A small network was shown many inputs. Here are its activations along a few directions, one row for each input.
Each table varies a few parts of the input and shows all the possible inputs, shuffled.
Descriptions start from the smaller parts, as in this example, which fits no table here: one of 8 places around a ring, together with either a single point or one of 9 places around a ring or (one of 3 separate values, together with one of 4 places along a line).
Shared parts are said once, and a part with two or three values counts as separate values.

Rows:
R1: [ 29   0   4 -12  41  34 -37 -28  21 -21 -41  -9  12  -2  21   9  31  29
 -13  -7]
R2: [-25  13  23 -30 -13 -36   1  17 -29  46  15  25  -6  16  12  30 -11 -22
   5   8]
R3: [-48  22  41 -18  -8 -21  -1  16   7  22  -9  28  12  20  -1  28   8  10
   0  -5]
R4: [ 40 -15 -22 -14  17  44 -15 -28   9   0  -2   0  11   3   6  16  17  20
  -4  20]
R5: [  0 -14 -35  41 -17 -18  33  13 -10 -16  30 -17 -13 -12 -14 -48 -20 -32
   6  -7]
R6: [-34  20  21 -28 -11 -27   6   9 -24  39  14  35   6  23  -3  30  -5  -8
  12  12]
R7: [ 33  -3  -5 -10  26  44 -30 -29  17  -1 -26  -5  -1   1  14  17  28  34
  -7   7]
R8: [-40  31  56 -26   5 -18 -17  11   7  14 -27  16  12  14   5  32   7  16
  -4  -6]
R9: [ -4  -8 -17  41 -18  -9  34  12   2 -26  22 -19  -5 -20 -28 -42 -20 -17
   9 -10]
R10: [ 51 -18 -36 -18  12  38 -21 -28  -7   6   1   0  -5   9  16  15  12  13
  -4  23]
R11: [ 13 -17 -24  31 -20 -19  26  14 -20 -10  26 -29 -22 -31 -12 -39 -30 -35
   5  -3]
R12: [-12   1   6  41   2 -14  10  12  27 -46 -15 -29   1 -24 -14 -43  -7  -6
  -3 -31]
R13: [-17  -3  -7  48 -11 -13  27  16  20 -37   6 -24  -8 -19 -16 -45 -11  -9
   2 -25]
R14: [ 56 -24 -31 -24  13  35 -24 -24 -16   5   2 -10 -13  -3  23  19   2   5
  -9  19]
R15: [-42  18  27 -20 -17 -21   6  17  -4  26   4  38  16  24 -10  20  -1   0
   4   5]
- What do these inputs look like to the network? => one of 3 separate values, together with one of 5 places along a line
- Changing only the place on the line of 5 turns R2 into R6. The same change can be made to R14. Which row results? => R10
- Start at R12 and move only the place on the line of 5, one step at a time. The first step leads to R13. Which rows follow, in order? => R9, R5, R11

Rows:
R16: [  0  -3  -4  20   5 -11  -4   4  15 -20  -7 -24 -12 -25   8 -18  -8  -9
  -2 -19]
R17: [ -6   3  21 -23   0   9 -20   6   4   8 -15   0   3   3  14  21   0  12
 -10  -1]
R18: [ 17 -11 -27  -9 -11  13   7 -11  -7   8  19   8   0   4 -11  -1  -1  -1
   8  16]
R19: [  8  -7 -17  21   7   6   1  -8  13 -21 -10 -13   5   2  -8 -24   7   3
   0 -16]
R20: [  0  -7   1  10  -7   1  -3  11  17 -23  -7 -23  -8 -20  -6 -17  -8  -5
 -12  -8]
R21: [ 18 -15 -17   7  -8  11   9  -9  -9  13  20   4  -3  -1 -11  16  -5   1
   4  16]
R22: [-42   9  26  21 -25 -39  33  32   6 -15   0   9   0  -2 -26 -29 -18 -12
  10 -17]
R23: [  7  -2 -18  22  12  -7  -1   0   8 -27  -5 -10   9  -6   6 -23  12  -4
  -4 -19]
R24: [  0   9  12 -23  15  -1 -18 -14   0  -6 -16  11  11  16  22  20   9  12
  -4  -1]
R25: [  0  -1  -1  19   1   9   3   7  14 -14  -6 -16 -16 -14 -12 -17  -2   7
  -3 -15]
R26: [  2  -1 -15  25   3  21   7  -6  24 -17  -8   1   3 -11 -15 -27   0  10
   1   4]
R27: [ 22  -6 -25   5   3  -8   2  -7 -23   8  11  10   1   6  11   1   2 -11
   0   4]
R28: [ 18  -8 -14  -9   2  -3   1   1 -18  11  12  -1   5  -6  -3  -1 -16 -22
  -3  12]
R29: [  6  -1  -3  15  11  -5   4   2   4 -23  -5 -22   4 -15   0 -27  -6 -15
  -4  -7]
R30: [ 19 -12 -32  -2   0   7   3  -8 -11  11  14   9   3  12  -6   0  -3  -9
   6  11]
R31: [ -1  11   8 -21   7  13 -10 -17  14   3  -5  13   7  11   6  17  20  28
   6   7]
R32: [ -3   7  19 -15   8  14  -9 -14   7   5   0   1   9   8   4  30  13  26
   7   7]
R33: [ -4   3  30 -20   8   1 -25   2  -4   5  -9   0   0   0  23  17   1  11
  -3  -1]
R34: [ 12 -16 -12 -11 -13   1   4   6 -14  14  11  -4 -17 -10   4   8  -2 -16
  -3   7]
R35: [ 13 -16  -9  -6  -3  -7   1   1 -17  17  14  -6 -15  -9   9   1  -9 -19
   1   6]
R36: [  4  11   5 -14  12   9 -17 -16   8   7 -16  12  12  23  10  18  23  11
   1   2]
R37: [-58  27  46  -8 -13 -31  18  21   1  19   8  29  15  24  -3   9  -5 -10
  -4 -11]
R38: [-43   6  11   3 -29 -32  29  27 -30  21  17  17  -6  19 -17 -14 -19 -22
  12   9]
R39: [  0  16  17 -26  14  -3 -20  -6  -7   7 -15   2  11   4  13  16   9   3
  -4  -1]
R40: [  2  -6  -6  31   3  15  15  -6  11 -16  -6 -20   0 -14 -13 -10   3  11
   3  -6]
R41: [ -5  14  15 -17   8   9 -13  -2   8  12  -8   6  -3   6   7  26  15  20
   1   1]
R42: [ 14  -5 -13   6 -10   8   0   4 -12  15  10   6 -15  -3  -4   7 -12  -2
  -6  19]
- Changing only one part turns R42 into R41. The same change can be made to R21. Which row results? => R32
- What do these inputs look like to the network? => one of 3 separate values, together with either a single point or one of 8 places around a ring
- Change only the choice among 3 separate values in R24. List by row number the other rows that result. => R23, R27

Rows:
R43: [ 16 -11 -16   7  -5  -2   4   0 -13   1  12 -12 -14  -8   1 -10 -13 -16
   1   2]
R44: [ 23  -2   1 -45   9  25 -27 -19 -12  34  -5  21   4  19  18  48  13  17
  -4  26]
R45: [-25   7   9   7 -12 -20  13  15  -1  -1   4   8   4   5  -9  -7  -6  -7
   3  -7]
R46: [-24   6  11   3 -11 -22  11  17   0   0   5   4   0  -2  -2  -6  -7  -9
   1  -6]
R47: [ 13 -10 -20  10  -8  -1  10   0 -10   0  15  -3  -3  -2  -8 -14 -10 -14
   4   4]
R48: [ 15  10  15 -33  30  28 -36 -28  10   7 -32  13  15  14  20  36  30  33
  -6   8]
R49: [ 13 -11 -23  10  -8   5  13  -4  -8   2  20  -3  -8  -2  -7 -10  -8  -8
   7   6]
R50: [  7  -4   0  13   6   4  -3   2  12 -18  -9 -19  -8 -15   4 -15  -1   0
  -6 -12]
R51: [-22   8  13   4 -11 -22   8  17  -1   1   3   0  -6  -2  -1  -6 -10 -10
   0  -8]
R52: [-26   9   8  10 -13 -15  16  13   1   1   8   8   0   5 -13  -8  -7  -4
   5  -6]
R53: [  4  -3  -6  17   5   6   2  -2  11 -22  -8 -12   4  -7  -6 -18   3   3
  -3  -9]
R54: [  7  -5  -3  12   7   5  -1   0  13 -23  -9 -16   2 -13   1 -15   2   2
  -6  -9]
R55: [ 13 -11 -20   6  -4  -2   7   0 -12   1  15  -7  -7  -4   2 -10  -9 -16
   1   4]
R56: [-18  20  37 -42  10   0 -19  -6  -6  37 -15  29  15  23  12  52  18  19
   1  12]
R57: [  4  -3  -8  20   3  12   5  -4  16 -20  -4 -12   1 -10 -12 -16   3   9
   1  -6]
- What do these inputs look like to the network? => one of 3 separate values, together with either a single point or one of 4 places along a line
- Changing only the choice among 3 separate values turns R46 into R54. The same change can be made to R56. Which row results? => R48
- List by row number the other rows that have the choice among 3 separate values in common with R55. => R43, R44, R47, R49

Rows:
R58: [ -8  -2 -18  27 -22 -12  35  12 -18   6  23   2  -1   1 -22 -22  -4  -9
  17  -4]
R59: [-29   9  24 -10  16 -20 -24  14  11  -2 -21   7  26  15   8  -2  12  -1
  -6  -6]
R60: [ -4   2  -6 -10  -4  -8   8 -18  -8  14  17  32  19  27  -4  25  12   3
  13  11]
R61: [ 20  -9 -21  37   8  11  14  -8   0 -30   6 -37  -3 -23 -14 -25   1  -2
   5  -7]
R62: [-24  13  40 -25   3   4 -16  18  16  -3 -17   6   8   3   6  11  -2   0
 -14 -10]
R63: [ 32 -10 -25   1  22  17 -17 -22  11 -22 -15   2  13   8  18  10  21  18
   0  -1]
R64: [-27  19  39 -18   7   0 -15  -1   9  23 -13   1  -5  -9  14  24   8  15
   1 -17]
R65: [ 35 -15 -12 -10  15  21 -15 -22   4 -19 -18  -3  20  -1   3   0  11  10
 -10   3]
R66: [ 22  -8 -10 -19   6  36 -20 -22  10 -10  -7 -13  -9  -6   3   8   8  30
  -3  13]
R67: [-12 -12 -18  10 -35  -6  33  26   5  13  28   1 -11  -9 -13 -17  -8  -9
   4   8]
R68: [-15  -7 -14  29 -18 -14  29  -4 -15  -1  24  14   3   7 -27 -24  -6 -14
  21  -3]
R69: [-30   6  13  19 -18 -20  13  30   7 -12  -7 -17 -21 -18 -10 -18 -20 -12
 -14 -18]
R70: [ 27 -13 -25   0  22  21 -20 -18   6 -21 -14  -2  10  11  14  -5  28   8
 -11   2]
R71: [ 56 -30 -34 -14  16   4 -21  -4 -40  12  -2 -24 -20 -34  40  -9 -20 -41
 -21   2]
R72: [ -7   4   8 -12  -9   8   2  -9 -14  35  18  25  -7   7  -6  35   6  16
  13  17]
R73: [ 36  -3  -4   3  10  24 -16 -23   7   6 -20 -11 -13  -4  11  10  19  28
   5   7]
R74: [ -1  15   4  -6  -6   8   6  -4 -10  43   8  24  -9  18  -2  29   4  13
  17  20]
R75: [-14   6  -8 -10  -3  -3   3 -10  -9  20  12  21  24  34  -1  10  11  -3
   1  20]
R76: [ 22 -21 -17  29  -6  20   5   8  30 -22  12 -30  -5 -34  -6 -22 -11  -5
  -5   7]
R77: [-12  -7 -22  16 -26  -5  33  20  -7  17  20  -2 -18  -2 -26 -17 -17 -15
   2   4]
R78: [-24  16  23 -10  19  -8 -10   2   6  13 -23   6  11   7  10  24  10   9
   0 -17]
R79: [-16   5 -26  24 -14 -14  26   5   0  -5  18  26  13  13 -20 -38  -7 -10
  25   2]
R80: [ 35 -13  -9 -13   9  37 -26 -14  13 -17 -10  -7   3   0   6   5   7  15
 -12  -1]
R81: [  9  -2  19 -27  -7 -50 -22  16 -43   8   5 -24 -24 -16  60   3 -32 -50
 -20  -7]
R82: [ -8   8  11 -25 -13  15   8  -5  -8  23  21  17 -10  13 -15  29   2   9
  10  26]
R83: [ 18   0 -29  25  15  12  10 -13  15 -36   8  -7   8  -6  -8 -41  -4   9
   4  -8]
R84: [-28  13  18  27 -10 -33  13  16  -2 -25  -1 -19  -7 -13  -9 -20  -9  -7
  -2 -25]
R85: [ 31  -8 -10  -6  10  32 -27 -25   9   3 -12  -8 -14  -9  15  14  17  28
   2   0]
R86: [ 21  -8 -24   0  16  28 -17 -27   5 -10 -21  -9  -6   3  11  13  22  21
   3   8]
R87: [-29  12  15  23  -1 -24  16  23   3 -25 -11  -4  -4  -4 -12 -26  -6 -15
   1 -22]
R88: [-26  19  39 -29   0   2 -10   8  14   4 -12  -5  -6  -9   2  19   6  12
  -1   1]
R89: [ -1   3  -4 -19 -12  -1   3  -4  -9  20   4  25  32  20 -13  18  -6  -1
  -3  15]
R90: [-16  27  41  -8  13  -8  -9   1   8  26 -16   2  -7   2  12  19  15  13
   1 -10]
R91: [-28  -4  24  16 -24 -23   8  34  22 -19   4 -16 -17 -20   1 -20 -25  -1
 -13 -10]
R92: [ 22 -10 -19  34  10  11  14  -6   9 -31   4 -20  -2 -15 -16 -31  -8   5
  12  -9]
R93: [-10   0  -2  -9   2   3  11 -12 -18  26  10  26   8  22  -2  31   8  12
  11  15]
R94: [-13   8  37 -19   9 -16 -11   9   5  -4 -27  11  30   4   2   4   3  -4
 -12  -4]
R95: [-18   7  32 -10  23 -20  -9  -5   8  -2 -19  16  20  15  11  13   9   2
  -9 -17]
R96: [ 17 -16 -21  30   3  19   7  -6  16 -14   7 -34 -19 -24 -22 -25 -12 -13
 -12  -1]
R97: [-31  24   2  18  -2 -26  13  22  12 -30  -9  11   8   0  -4 -32  -3 -12
  -3 -16]
R98: [ 30 -17 -17 -34 -10 -37  -8  10 -53  30  34  -4 -31   7  20  12 -32 -51
   7  16]
R99: [ -4   0   7 -24 -11  14   4   4  -8  18  13  23  12  20 -15  24  -6   1
  -6  18]
- Changing only one part turns R73 into R74. The same change can be made to R80. Which row results? => R99
- Changing only one part turns R66 into R88. The same change can be made to R92. Which row results? => R87
- What do these inputs look like to the network? => one of 3 separate values, together with either a single point or one of 5 places along a line or one of 8 places around a ring
- Change only the place on the ring of 8 in R95. List by row number the other rows that result. => R59, R62, R64, R78, R88, R90, R94
- Change only the choice among 3 separate values in R63. List by row number the other rows that result. => R60, R95
